These are the activations of a small neural network, seen along a few directions. Each row is one input.
In each table, some parts of the input vary, and every possible input appears once, in random order.
A made-up example of a description, with smaller parts first: line(4) and (point or line(11) or (values(3) and ring(5))).
Shared parts are said once, and a part with two or three values counts as separate values.
(in the rows, 128 means zero)

Other details of the inputs vary at random and push rows far along two fixed directions, the same in every table; ignore that.

A family of inputs:
row 1: [129 193 113 112 116  86 158  87 121 109 133 181 207 114]
row 2: [ 90 122 161  96 112  75 152 156 102 135 120 186 102 174]
row 3: [172 129  88 144 130 173  99  99 160 124 154  64 159  88]
row 4: [179 128  88 170 118 157 101 128 173  98 127  85 171  82]
row 5: [ 82 119 161 115 116  78 152 149  91 135 105 185  99 162]
row 6: [ 92 114 157 105 119  85 147 161  96 126  99 180  92 165]
row 7: [182 129  88 167 122 151 106 130 170 106 141  80 183  90]
row 8: [170 141  97 161 137 182 103 109 165 119 140  69 167  83]
row 9: [139 188 106  99 116  89 153  97 126  99 139 180 196 110]
row 10: [169 128  91 149 131 177  99  98 166 124 142  60 162  87]
row 11: [134 195 107 109 115  84 154  87 118 106 145 182 207 112]
row 12: [172 126  91 143 127 173 100  98 160 123 157  67 157  92]
row 13: [ 87 122 164 102 117  77 156 157 105 138 104 182 102 173]
row 14: [133 193 111  95 120  79 168  90 129 110 143 179 212 110]
row 15: [171 137  95 155 134 174 106 101 162 118 143  61 155  90]
row 16: [166 138  94 157 134 179 109 104 160 117 140  62 157  91]
row 17: [ 87 123 162 100 151 107 148 137  94 151 120 178  89 165]
row 18: [138 201 105  91 117  79 162  89 129 107 152 180 218 113]
row 19: [ 86 113 160 104 118  81 152 159  97 127  99 184  88 160]
row 20: [ 87 127 163  85 128  99 152 129  88 146 126 164  76 173]
row 21: [136 197 106 110 118  86 159  84 116 105 140 181 215 110]
row 22: [ 85 127 162  86 131  98 151 130  87 147 122 162  75 171]
row 23: [ 81 126 170  92 136  98 152 138  90 150 115 170  81 161]
row 24: [127  55 140 176 117 157  96 197 143 126  89  90  62 141]
row 25: [ 83 117 164 105 116  87 156 163 103 138 100 177 100 174]
row 26: [124  63 153 164 136 169  91 175 136 149 108  74  48 143]
row 27: [183 127  87 166 115 154  98 129 168  94 142  90 169  86]
row 28: [132 206 116  81 134 102 158  70 116 121 156 172 193 111]
row 29: [128  61 150 162 138 170  91 177 129 147 113  74  48 143]
row 30: [163 128  92 150 131 183 103 101 163 123 140  60 163  88]
row 31: [130  60 150 161 131 168  88 176 134 147 123  77  45 145]
row 32: [128  50 143 184 112 147  88 192 132 132 111  93  58 149]
row 33: [121  53 144 189 115 155  95 192 133 134  94  89  65 146]
row 34: [125 199 116  90 150 103 165  69 121 126 153 183 197 106]
row 35: [ 87 125 161  99 146 104 146 137  96 152 126 180  86 165]
row 36: [126  59 145 158 135 168  96 168 126 145 113  65  43 148]
row 37: [171 137  95 165 150 177 103 106 170 123 147  83 168  83]
row 38: [ 78 123 167  88 133  96 158 130  86 149 115 162  72 168]
row 39: [172 128  89 146 133 176 101  98 158 122 148  62 163  88]
row 40: [122 190 113  74 131 104 162  62 117 127 149 159 189 109]
row 41: [129  54 147 168 144 170  89 177 138 151 126  89  47 146]
row 42: [ 81 124 163 106 148 116 150 139 101 151 113 175  91 163]
Each input here is: line(6) and (values(3) or line(4)).
- Changing only the line(6) part turns row 39 into row 30. The same change can be made to row 6. Which row results? => row 24
- Changing only the line(6) part turns row 17 into row 42. The same change can be made to row 36. Which row results? => row 16
- Change only the line(4) part in row 37. List by row number the other rows that result. => row 10, row 15, row 26
- Change only the values(3) part in row 9. List by row number the other rows that result. => row 11, row 18
- Start at row 8 and move only the line(6) part, one step at a time. The first step leads to row 26. Which rows follow, in order? => row 23, row 29, row 28, row 31
- List by row number the other rows that have the line(6) part in common with row 19. => row 5, row 14, row 23, row 34, row 38, row 40

A family of inputs:
row 43: [139 123 120 162 132 155 126 141 156 119 102 108 157 106]
row 44: [ 93 126 154 124 141 126 139 120 104 151 118 143 100 149]
row 45: [103 126 148 111 151 129 135 124 104 142 118 146  97 142]
row 46: [143 121 107 155 113 146 117 139 159 111  99  86 151 107]
row 47: [161 118 102 154 111 145 103 129 147 109 137  99 146 113]
row 48: [155 121 116 157 135 141 109 141 147 129 145 110 145 113]
row 49: [105 122 140  98 126 122 139 123  99 136 115 133  97 144]
row 50: [116 115 147 114 113  96 132 149 111 133 127 142 108 156]
row 51: [155 110 105 138 119 139 113 127 153 119 144  91 141 111]
row 52: [109 126 146  99 122 118 141 135 111 136 127 132  95 156]
row 53: [108 118 142 128 131 115 129 146 113 133 126 168 110 151]
row 54: [139 248  97  92 133  77 178  49 115  94 162 214 252  85]
row 55: [154 118 111 131 119 152 107 124 154 122 141  88 136 107]
row 56: [116 124 142 128 111  97 136 141 103 118 114 154 101 143]
row 57: [110 114 142 115 141 110 139 142 121 144 130 159 106 147]
row 58: [109 122 151 108 141 121 132 139 122 146 127 156 100 145]
row 59: [140 120 111 148 118 158 113 109 137 131 130  74 134 111]
row 60: [149 131 121 143 147 159 117 126 148 130 142  99 127 117]
- Changing only one part turns row 53 into row 47. The same change can be made to row 58. Which row results? => row 55
- What is each input in this table made of? => values(2) and (point or line(8))
